Here are a small network's activations along a few directions, averaged over the inputs that share one value of a field.
Values that are neighbours, or in one group, have similar rows; names and order tell nothing.
In the rows, 500 means zero.
Random noise pushes rows far along 16 fixed directions. That doesn't count. These rows show it; they differ only by the noise:
[443 490 391 451 346 588 542 559 548 453 532 425 562 585 535 339 405 579
 474 679 377 460 606 568 443 547 594 505 495]
[557 494 654 448 595 354 350 487 326 519 490 434 377 521 585 512 587 513
 552 470 743 466 478 483 445 484 484 587 606]
[409 482 400 475 504 552 639 513 599 530 468 530 519 389 520 497 492 653
 580 575 376 483 600 618 486 442 551 404 410]
[344 583 498 529 507 539 610 413 385 491 408 496 481 420 511 565 483 627
 508 443 520 131 464 654 597 485 543 434 351]
[339 383 530 500 674 419 373 332 471 447 392 570 407 727 437 373 419 439
 364 537 367 656 329 399 306 531 542 484 427]
[487 591 430 509 390 595 522 609 393 539 512 506 634 307 431 588 553 524
 510 563 501 473 551 496 566 440 485 515 547]
[338 524 505 516 573 673 508 391 394 296 490 374 551 576 379 329 448 528
 345 431 388 592 514 325 404 326 613 498 437]
[482 552 584 634 352 567 463 575 350 440 492 507 511 548 557 615 521 750
 494 439 593 524 501 512 615 446 472 563 472]
[656 449 487 453 595 484 668 437 639 536 580 672 435 599 415 428 443 355
 413 387 326 531 345 651 539 652 549 461 417]
[515 529 446 435 523 418 429 597 420 363 557 522 517 483 422 375 542 511
 606 440 611 567 491 183 539 437 499 600 472]
[559 450 421 618 549 530 469 684 755 461 396 551 593 411 591 564 653 529
 475 560 489 588 423 379 535 525 367 377 538]
[541 548 490 540 516 649 472 406 389 477 593 606 534 435 537 575 427 583
 527 404 560 456 593 414 419 452 493 466 526]
[492 514 487 504 461 442 515 495 364 548 548 473 559 391 464 568 537 543
 652 495 515 658 653 440 531 326 500 583 456]
[459 332 463 566 630 250 482 579 539 599 516 480 561 680 587 451 310 455
 685 611 285 663 602 555 390 458 589 609 481]
[552 417 437 469 364 549 460 583 567 585 604 610 547 280 373 452 475 551
 707 658 432 519 702 421 483 468 506 482 515]
[542 404 524 699 601 444 383 540 572 476 318 301 543 482 723 587 570 534
 468 622 527 409 479 560 542 492 437 404 466]
[516 507 319 453 410 653 412 347 357 446 568 656 561 489 377 387 387 514
 415 635 382 681 526 327 363 525 509 487 406]
[669 454 558 557 558 493 477 461 391 536 459 318 447 291 556 618 539 559
 525 547 536 448 550 712 659 445 551 435 400]


D, 20 values:
d16: [641 337 666 593 434 570 315 479 533 488 518 471 408 411 319 500 451 533
 474 551 461 745 522 438 544 467 496 472 495]
d9: [496 408 565 778 748 532 395 357 411 532 298 577 522 497 514 409 619 634
 462 611 480 501 487 494 269 343 299 485 439]
d11: [300 481 591 489 513 438 514 481 661 494 445 613 429 732 548 468 660 500
 431 446 531 754 415 398 341 487 382 542 613]
d7: [587 500 499 542 460 576 444 392 427 501 551 577 441 388 458 594 473 569
 534 472 579 496 584 500 564 491 490 465 454]
d20: [488 571 554 598 489 491 611 377 443 697 608 626 704 481 493 766 456 175
 501 353 431 488 543 560 467 465 424 553 636]
d5: [343 467 730 601 456 417 334 411 466 684 435 513 492 646 460 660 515 291
 461 470 527 412 421 484 376 539 397 546 679]
d6: [427 518 501 294 468 386 485 485 346 424 610 458 349 747 564 387 333 607
 542 471 560 597 521 534 436 557 689 632 500]
d10: [348 591 464 345 634 484 667 399 370 447 506 624 401 580 473 318 412 681
 525 396 470 375 433 575 383 475 609 551 372]
d13: [559 438 531 464 670 515 511 307 602 468 424 292 455 559 523 462 477 347
 325 479 393 769 499 546 383 447 537 391 472]
d12: [539 619 575 486 388 494 696 460 401 419 456 388 441 512 451 480 625 613
 413 361 602 456 435 684 753 422 484 559 332]
d15: [377 663 228 413 534 625 411 381 191 455 432 398 617 442 417 579 397 378
 247 606 438 720 439 395 444 460 552 504 461]
d4: [485 486 589 478 398 456 594 277 407 567 470 314 402 510 660 667 556 621
 523 499 538 636 647 790 557 381 539 479 378]
d3: [469 518 560 416 475 341 456 450 411 590 540 488 463 597 414 450 518 330
 587 462 546 505 501 410 436 500 484 642 548]
d19: [453 678 290 329 312 614 587 320 435 494 540 628 519 523 449 526 468 382
 328 484 495 401 380 477 529 692 484 455 413]
d2: [539 509 499 458 366 628 534 553 609 495 585 436 560 491 452 395 535 383
 434 562 480 404 570 504 478 548 515 483 642]
d14: [537 453 466 529 598 481 384 369 453 474 528 493 471 491 561 539 458 540
 569 469 541 664 580 326 407 417 472 482 457]
d8: [692 503 480 275 472 441 719 496 638 487 588 459 386 368 306 276 624 359
 512 491 478 607 495 601 684 513 535 531 382]
d1: [645 448 500 470 632 533 464 441 536 576 534 579 444 226 484 544 561 501
 577 554 530 546 560 512 473 473 489 385 523]
d17: [607 611 440 424 699 649 546 557 370 368 542 572 469 506 431 258 482 656
 438 420 548 452 446 438 376 461 513 556 525]
d18: [530 395 675 678 633 452 202 534 333 538 363 467 468 508 505 567 541 591
 458 602 526 679 377 463 396 423 390 549 556]
A value of D combines one of 4 hidden first parts with one of 5 second parts; all combinations occur once.
Q: d7 and d1 share the first part; d7 and d15 share the second. Which value has the first part of d15 and the second part of d1?
A: d19
Q: d4 and d12 share the first part; d4 and d20 share the second. Which value has the first part of d20 and the second part of d12?
A: d8
Q: d13 and d3 share the first part; d13 and d16 share the second. Which value has the first part of d16 and the second part of d3?
A: d14

V, 12 values:
v8: [746 575 427 604 237 450 605 661 402 674 418 353 721 321 452 386 869 509
 571 794 532 511 620 656 613 398 240 679 470]
v11: [677 424 544 448 379 585 221 511 361 593 627 503 357 324 500 709 358 698
 631 590 581 828 697 487 489 497 572 478 569]
v10: [702 516 725 697 443 672 576 598 461 493 492 484 481 568 363 568 569 573
 268 350 475 610 369 725 683 468 462 551 538]
v5: [480 520 556 288 706 342 640 177 566 739 556 502 405 582 721 597 693 217
 482 435 604 695 593 675 183 468 445 501 705]
v1: [562 506 575 414 354 362 426 608 379 473 607 496 450 526 427 554 480 466
 617 418 666 643 531 398 658 488 533 657 540]
v7: [266 482 490 443 628 372 538 457 503 377 470 472 428 800 695 383 313 713
 568 444 435 615 518 457 324 438 607 549 407]
v2: [502 806 352 116 254 310 666 456 348 732 643 610 536 344 245 571 683  41
 565 429 709 419 480 445 642 596 396 709 604]
v3: [725 618 239 592 788 262 799 544 315 584 491 460 801 575 750 173 569 435
 603 659 423 359 564 706 351 389 353 777 426]
v4: [630 580 577 513 380 613 522 503 404 333 696 566 552 819 613 206 373 618
 479 380 607 346 564 392 318 554 475 669 609]
v12: [737 284 629 703 590 575 398 375 806 324 382 365 290 574 811 440 677 794
 452 515 595 495 470 554 548 559 415 271 316]
v6: [607 493 331 682 502 283 495 418 258 628 383 493 732 463 482 530 518 160
 464 708 390 224 355 634 668 601 391 588 288]
v9: [460 549 396 454 259 268 377 476 273 444 534 472 565 634 436 406 489 319
 613 567 612 267 441 258 653 621 478 681 356]
A value of V combines one of 4 hidden first parts with one of 3 second parts; all combinations occur once.
Q: v1 and v10 share the first part; v1 and v3 share the second. Which value has the first part of v3 and the second part of v10?
A: v2
Q: v9 and v4 share the first part; v9 and v12 share the second. Which value has the first part of v12 and the second part of v4?
A: v7

C, 12 values:
c5: [706 336 691 408 283 593 451 461 919 515 512 422 180 471 562 572 669 601
 485 495 664 664 601 623 623 634 463 282 525]
c3: [657 521 616 503 411 419 441 540 598 523 668 513 454 542 491 645 445 260
 614 226 667 355 502 323 684 624 467 546 579]
c2: [725 477 481 664 465 550 410 836 369 513 627 501 712 302 437 598 373 515
 645 534 481 555 621 432 642 421 524 612 639]
c4: [475 596 104 585 438 395 306 798 347 554 389 400 904 603 892 628 489 463
 451 934 464 734 520 413 300 573 377 611 706]
c6: [700 592 515 332 649 542 797 779 610 611 608 503 510 392 541 457 716 533
 454 450 460 669 456 822 470 479 550 550 755]
c9: [142 514 469 459 449 331 412 487 233 614 396 469 527 689 598 658 418 586
 497 686 452 703 532 621 333 430 589 610 572]
c10: [518 448 595 512 228 603 436 513 379 437 611 373 417 709 500 298 369 847
 571 612 469 615 736 596 432 429 609 646 462]
c7: [581 580 295 572 398 606 425 440 357 464 590 413 594 483 666 694 168 530
 501 527 497 422 651 520 600 585 584 467 426]
c8: [287 558 472 372 218 416 763 287 597 573 562 336 612 638 421 496 515 223
 535 428 356 596 689 514 533 379 536 567 388]
c11: [607 594 250 344 374 752 499 742 591 345 629 419 557 221 664 572 504 767
 532 634 590 674 692 441 588 509 613 375 599]
c1: [475 619 464 383 326 426 479 499 348 471 527 360 552 622 636 350 493 492
 500 618 660 303 555 498 431 571 489 650 568]
c12: [328 483 579 659 718 341 407 175 235 488 336 399 518 378 459 571 586 430
 598 425 586 480 549 299 489 186 387 536 276]
A value of C combines one of 4 hidden first parts with one of 3 second parts; all combinations occur once.
Q: c3 and c1 share the first part; c3 and c10 share the second. Which value has the first part of c10 and the second part of c1?
A: c8
Q: c7 and c12 share the first part; c7 and c5 share the second. Which value has the first part of c5 and the second part of c12?
A: c2
